Each row below is a small network's average activation on inputs in which a field has the value named, seen along a few directions.
Related values have similar rows: they may be neighbours, one step apart, or belong to one group.
(in the rows, 500 means zero)
Random noise pushes rows far along 9 fixed directions. That doesn't count. These rows show it; they differ only by the noise:
531 612 540 589 499 463 372 552 980 378 666 598 793 448 331 730 718 604 621 391 392
426 454 740 538 584 694 492 341 808 616 656 508 704 514 561 711 911 685 268 342 489
549 432 603 583 426 534 449 450 436 554 464 400 562 473 582 493 591 588 455 355 583
423 379 700 628 648 520 666 568 652 446 363 551 595 531 378 532 698 324 391 619 216
256 284 410 692 628 518 751 517 294 449 220 451 379 459 596 421 680 224 367 351 454
442 580 414 536 513 534 537 610 411 524 436 433 588 627 505 536 528 369 369 495 385
244 460 167 278 500 290 375 767 402 197 367 257 308 655 578 388 420 322 365 314 475
511 590 698 855 497 693 640 161 646 434 790 773 688 513 403 508 650 381 825 579 577
483 312 636 490 562 499 501 446 459 436 418 381 333 470 498 313 491 524 473 465 585
535 657 843 754 615 761 474 315 514 800 595 374 702 695 374 403 587 454 429 781 245
193 524 304 465 772 512 575 630 669 370 448 428 417 617 381 480 612 277 340 495 294


Field E:
e8: 361 604 293 406 646 535 677 569 452 584 540 617 425 574 464 609 534 350 306 681 409
e11: 450 307 850 627 585 537 228 216 519 726 478 144 272 379 517 156 457 732 664 499 581
e1: 456 324 610 299 463 370 489 433 334 182 497 555 128 587 524 150 210 300 702 873 517
e7: 648 518 821 182 544 588 397 496 593 696 536 486 484 568 572 558 461 746 224 814 381
e12: 251 659 212 386 488 222  73 711 712 368 494 170 444 577 484 412 359 473 602 331 351
e9: 271 301 389 399 425 197 587 740 317  94 277 515 250 593 490 269 252 122 702 660 332
e4: 617 680 336 800 312 344 457 623 378 558 398 486 904 399 459 626 485 371 698 422 274
e6: 595 515 512 430 647 339 442 594 764 448 453 500 466 398 271 468 394 674 594 452 406
e10: 373 500 388 466 563 400 519 508 963  80 714 749 547 438 386 644 680 440 718 327 580
e3: 340 627 367 532 474 476 455 321 441 406 701 531 385 597 515 401 485 367 663 576 541
e2: 753 449 820 459 155  87 128 719 490 324 362 375 679 614 422 420 417 489 640 749 109
e5: 561 686 459 482 692 625 463 527 971 628 646 672 565 413 233 688 500 586 535 781 236
The values of E form 4 separate groups.
Which other values are in the same group as e5? Give them in the order they are listed.
Answer: e1, e7
Which other values are in the same group as e2? Give them in the order they are listed.
Answer: e8, e3
Which other values are in the same group as e6? Give them in the order they are listed.
Answer: e4, e10

Field F:
f6: 473 677 526 569 408 524 308 430 557 559 662 388 770 598 541 572 581 574 535 366 448
f4: 530 339 502 613 641 458 560 470 626 528 339 552 369 149 408 466 521 602 613 406 571
f10: 415 443 448 594 650 523 608 508 495 610 389 529 417 392 423 451 501 407 530 588 412
f3: 492 612 566 614 469 422 263 510 554 590 505 268 610 566 466 450 571 579 496 428 374
f11: 539 537 455 476 467 510 469 550 314 628 408 395 530 602 544 490 501 468 343 539 405
f5: 465 634 538 607 616 676 628 439 406 515 566 577 470 661 422 397 427 310 537 764 418
f7: 532 552 516 319 447 531 546 598 466 441 558 500 501 685 552 531 400 450 359 598 528
f2: 636 448 524 624 332 371 419 527 378 451 374 473 512 404 548 446 397 484 682 494 475
f1: 558 560 560 497 431 474 390 529 584 427 584 462 610 597 413 488 434 502 587 549 410
f9: 413 598 319 396 497 534 399 431 427 479 635 415 409 539 547 441 464 536 474 452 652
f8: 488 477 522 602 504 375 424 556 384 535 345 351 357 509 398 270 308 392 671 641 374
The values of F form a line.
Name the neighbours of f7, in listed order.
Answer: f5, f1
Name the neighbours of f2, in listed order.
Answer: f4, f9
Name the neighbours of f3, in listed order.
Answer: f6, f11

Field B:
b3: 214 518 556 673 412 471 376 319 468 341 638 352 495 627 613 369 593 395 606 313 526
b7: 323 501 448 418 449 346 425 591 507 320 490 519 441 651 512 443 452 292 564 616 303
b10: 502 291 580 363 481 325 464 434 397 226 442 437 225 526 469 216 365 448 595 491 629
b9: 163 679 129 614 626 368 495 622 578 332 488 527 399 591 338 437 453 131 740 602 272
b11: 415 540 341 690 454 462 452 590 629 292 483 542 663 447 537 642 673 392 629 323 427
b2: 666 263 752 638 288 347 322 501 169 432 255 193 298 444 594 112 257 513 675 476 654
b6: 461 346 751 545 495 526 633 424 601 474 479 675 652 428 609 634 735 434 435 569 394
b5: 518 386 359 349 493 324 437 715 633 360 389 419 503 357 466 579 501 670 477 207 563
b8: 579 640 344 411 631 492 384 564 758 550 614 479 510 416 291 556 495 646 500 564 486
b1: 537 295 350 428 451 377 779 675 654 334 311 838 580 262 557 839 659 437 487 337 508
b4: 411 696 422 520 637 583 467 495 500 641 584 406 534 667 461 492 545 459 328 588 334
The values of B form a line.
Going along B from b11 by way of its neighbour b2, in what order are b10, b6, b5, b8 met?
Answer: b5, b10, b8, b6
Name the neighbours of b9, in listed order.
Answer: b7
